These are the activations of a small neural network, seen along a few directions. Each row is one input.
In each table, some parts of the input vary, and every possible input appears once, in random order.
Descriptions start from the smaller parts, as in this example, which fits no table here: ring(5) and (point or (values(2) and line(4)) or line(9)).
Shared parts are said once, and a part with two or three values counts as separate values.
In the rows, zero is written as 128.

Other details of the inputs shift rows strongly along two fixed directions, in all tables alike. That doesn't count.

Table:
x1: [112 154  37 130 140 124 164 143 193  90 123  78 239 135]
x2: [ 83  88 163 205 116 140 159 112 143 201 139 167  61  90]
x3: [101  90 150 165  74 175  93 126 172 205 160 172  71 135]
x4: [187 157 178  65 161  89 122 103  25 101 116 118  96 134]
x5: [185 125 156  29 158 110 122 121  28  95 105 121 106 126]
x6: [ 99  87 152 177  75 184 105 126 168 182 170 179  76 125]
x7: [193 147 193  71 161  90 121 104  28  91 109 132  93 123]
x8: [172 146 166  40 156  99  71 112  20 116 124 115  82 106]
x9: [ 89  54 160 165  74 196 154 144 165 163 153 168  77 156]
x10: [190 120 165  35 161 108 122 124  34  80  98 130 112 115]
x11: [118 152  33 130 131 124 153 153 197  86 105  72 216 179]
x12: [109  60 152 154  84 174 146 137 181 185 134 194  81 120]
x13: [ 99 178  48 164 162  80 148 138 167 132 127  57 210 159]
x14: [172 116 168  26 153 113 116 124  23 113 118 116 102 133]
x15: [111 170  40 178 156 116 118 143 185  95 102  85 212 120]
x16: [174 151 197  69 177  80 125 102  25  94 110 140  94  96]
x17: [112  94 172 188  88 151 145 118 177 189 143 189  73 129]
x18: [ 80  82 137 187 104 159 107 123 146 199 147 169  57  93]
x19: [189 150 182  51 126 139  83 121  38  44 147 112 110 155]
x20: [179 126 176  20 129 131 117 133  43  75 127 106 118 171]
x21: [131 174  43 159 128 122 108 146 208  66 106  79 211 164]
x22: [108  82 171 193  78 188 107 136 186 145 135 187  70 139]
x23: [115 185  76 178 142 114 163 143 192  68 113  75 221 168]
x24: [ 95 153  27 143 173  99 165 150 175 106  92  80 223 101]
x25: [ 94  87 130 181 104 151 101 122 157 210 127 174  46  94]
x26: [162 156 181  55 168  76 118 111  14 122 138 106  94 118]
x27: [ 99  82 139 188 107 148 102 123 164 196 120 183  51  84]
x28: [187 161 201  60 142 111 132 102  38  74 146 123 121 127]
x29: [177 157 202  56 133 110 119 122  38  78 151 100 109 178]
x30: [124 166  32 165 152 103 107 137 189 102  96  87 199 127]
x31: [103 179  43 163 161  80 146 129 169 136 115  60 207 159]
x32: [114 177  74 175 134 116 164 132 186  73 125  66 214 170]
x33: [121 179  40 154 133 125 117 133 195  85 131  79 225 132]
x34: [ 95  88 157 199 117 126 147 116 155 207 122 180  54  96]
x35: [107  92 165 187  82 187 110 132 176 170 148 191  81 109]
x36: [101 153   7 129 166  87 153 143 177 130  92  72 207 119]
x37: [208 157 175  39 136 117  74 113  53  64 127 137 114 121]
x38: [ 97  60 171 164  86 191 156 142 170 181 142 198  83 111]
x39: [ 99  50 177 171  81 193 152 146 179 156 127 194  73 143]
x40: [189 146 176  61 153 122  88 108  23  66 123 117 105 105]
x41: [ 97  89 154 166  75 175  95 134 170 201 172 169  73 135]
x42: [175 125 180  21 131 131 118 140  41  71 140 103 121 170]
x43: [202 157 175  43 126 130  77 118  47  54 125 115 101 157]
x44: [116 170  36 168 161 104 111 138 190  90  96  89 214 125]
x45: [104 186  29 164 171  66 152 124 171 135 103  69 198 128]
x46: [105 138  36 148 157 117 165 142 174 102 104  75 218 125]
x47: [ 99 169  26 170 159 102 120 130 180 108 111  73 202  99]
x48: [189 166 205  63 148 110 131 111  41  70 136 134 124 125]
x49: [ 95  89 175 213 113 153 158 125 150 186 131 178  71 111]
x50: [ 97 146  26 130 158 102 148 156 172 128 117  61 219 149]
x51: [105  94 174 193  77 165 147 125 171 179 142 167  58 165]
x52: [120 193  46 151 142  91 150 125 193 116 123  79 217 161]
x53: [175 125 181  10 135 124 115 131  38 102 151 122 119 142]
x54: [123 148  40 136 134 122 154 157 204  71  96  80 223 169]
x55: [ 91 181  37 169 171  74 159 126 160 124 124  66 207 126]
x56: [163 125 155  17 165  96 117 122  19 120 114 110 103 110]
x57: [178 163 195  44 140  98 116 113  36 103 159 113 116 152]
x58: [119 175  19 157 151 103 107 136 183 113 102  74 200 138]
x59: [ 95  98 169 175  84 153 138 118 164 215 162 168  74 148]
x60: [109 172  25 151 150 102 101 139 177 125 113  63 205 146]
x61: [202 161 167  33 132 120  74 109  47  80 134 128 108 132]
x62: [101 177  45 174 162  88 158 129 164 113 125  66 213 149]
x63: [104  66 144 147  82 176 145 134 174 199 142 185  76 131]
x64: [186 124 200  39 136 147 134 138  42  42 117 129 120 142]
x65: [171 119 164  36 158 119 128 123  19  85 127 117 116 123]
x66: [187 151 184  40 125 130  73 129  41  63 149 102 108 165]
x67: [118 188  62 162 152  92 154 128 200  93 117  94 231 148]
x68: [191 172 172  29 113  84  79  94  37 103 141 169 132  35]
x69: [108 176  51 180 164  91 164 125 171 102 114  65 216 134]
x70: [100  84 158 177  67 185  96 135 174 180 152 160  63 161]
x71: [ 92 183  36 158 169  66 147 127 166 148 113  59 201 136]
x72: [ 98 114 162 176  69 112 150 101 161 222 158 218 100  43]
x73: [ 93  91 177 187  77 164 142 127 165 191 152 156  65 174]
x74: [ 91  81 151 191 113 153 105 124 162 188 122 193  55  80]
x75: [111  87 185 199  79 164 148 128 176 166 135 178  60 154]
x76: [108 188  54 156 142  99 156 127 182 105 144  74 226 159]
x77: [ 81  88 171 214 118 143 158 122 150 205 130 183  60  88]
x78: [121 177  56 168 131 136 118 150 200  58 113  79 219 155]
x79: [109  88 163 181  85 178 103 127 184 170 143 199  78 113]
x80: [ 92  78 143 193  96 173 107 127 150 188 150 170  63 116]
x81: [ 97  86 173 208 116 144 151 120 159 187 125 187  69 116]
x82: [183 120 187  39 132 145 135 127  44  44 127 115 122 146]
x83: [ 94  52 154 174 111 167 152 139 162 183 115 192  77 108]
x84: [ 89  59 151 147  77 178 139 137 172 217 153 178  77 139]
x85: [179 155 200  66 133 118 129 114  35  59 149 109 111 168]
x86: [116 156  40 127 148 114 156 148 204  87 107  97 241 139]
x87: [161 122 158  30 167 105 129 121  15  97 126 117 109  99]
x88: [117 183  72 173 144 104 157 138 200  68 108  81 221 174]
x89: [ 79  54 143 171 111 163 160 129 148 197 129 170  70  81]
x90: [ 88  86 150 197 111 162 112 129 155 187 127 182  62  77]
x91: [166 145 170  44 154 102  72 117  20 115 137 114  82 105]
x92: [ 90  61 152 153  82 185 151 136 164 189 162 180  86 129]
x93: [ 92  52 140 164 111 149 148 135 158 205 113 186  58  86]
x94: [181 123 181  42 164 123 133 129  22  72 106 131 118 106]
x95: [ 96  81 142 142  65 136 151 119 165 219 148 221 107  34]
x96: [ 86 150  17 124 167  87 149 154 169 138 115  59 214 126]
x97: [ 91  80 145 182  95 164  97 136 153 207 152 160  62 125]
x98: [171 123 169  32 176  98 127 121  30  84  98 137 112  89]
x99: [196 150 190  57 127 143  89 118  43  34 136 112 111 141]
Description of these inputs: values(3) and (point or (line(4) and ring(8))).
Question: The inputs of x1 and x28 match in every part but the values(3) part. If x36 is changed in the same way as x1 into x28, which row does it become?
Answer: x45
Question: The inputs of x16 and x98 match in every part but the values(3) part. If x34 is changed in the same way as x16 into x98, which row does it become?
Answer: x93
Question: Which other rows does x84 become when the ring(8) part takes its other values? List them by row number.
Answer: x1, x12, x38, x53, x63, x86, x92
Question: Which other rows does x30 become when the values(3) part takes its other values? List them by row number.
Answer: x7, x10
Question: Which other rows does x23 become when the values(3) part takes its other values? List them by row number.
Answer: x64, x78
Question: Which other rows does x97 become when the line(4) part takes its other values? List them by row number.
Answer: x41, x66, x91
Question: Which other rows does x47 become when the ring(8) part takes its other values? List them by row number.
Answer: x8, x18, x25, x27, x74, x90, x91

Table:
x100: [105 117 127 178 102 150 123 131 173 155 141 140 113 143]
x101: [144 184  87 127 145 104 115 127 142  76 122  85 190 147]
x102: [141 165  97 103 163  89 136 125 108  98 114  92 174 123]
x103: [163  98 220  78 117 148 122 120  51 120 140 159  56 137]
x104: [141 164  90  95 157  95 119 127 109 102 118  91 171 124]
x105: [116  97 156 149  99 161 120 131 143 157 143 154  86 141]
x106: [146 157  91  85 156  99 122 129 107  95 114  96 173 118]
x107: [174 135 175  53 142 123 124 124  51  79 128 117 116 146]
x108: [144 172  98 104 157  90 115 121 106 101 120  93 165 121]
x109: [ 98 110 118 175 122 131 147 128 164 168 127 147 119 110]
x110: [ 95 108  92 177 102 158 136 144 205 144 128 138 148 134]
x111: [113 126 108 137 139 116 143 130 137 143 122 120 139 121]
x112: [167  94 218  69 108 158 106 121  55 120 141 168  54 129]
x113: [135 124 151 125 122 136 133 127 118 120 132 131 116 144]
x114: [102 130  80 149 141 115 150 136 161 143 119 109 162 125]
x115: [104 111 128 175 108 149 144 133 174 147 134 143 123 139]
x116: [100  98 112 161 113 145 133 134 168 166 125 156 118 101]
x117: [116 113 156 164 113 135 116 116 133 170 136 164  80 102]
Question: Describe the family of inputs behind these rows.
Answer: values(2) and (line(4) or line(5))
Question: Which other rows does x109 become when the line(4) part takes its other values? List them by row number.
Answer: x102, x111, x114
Question: Which other rows does x112 become when the line(5) part takes its other values? List them by row number.
Answer: x100, x101, x105, x110
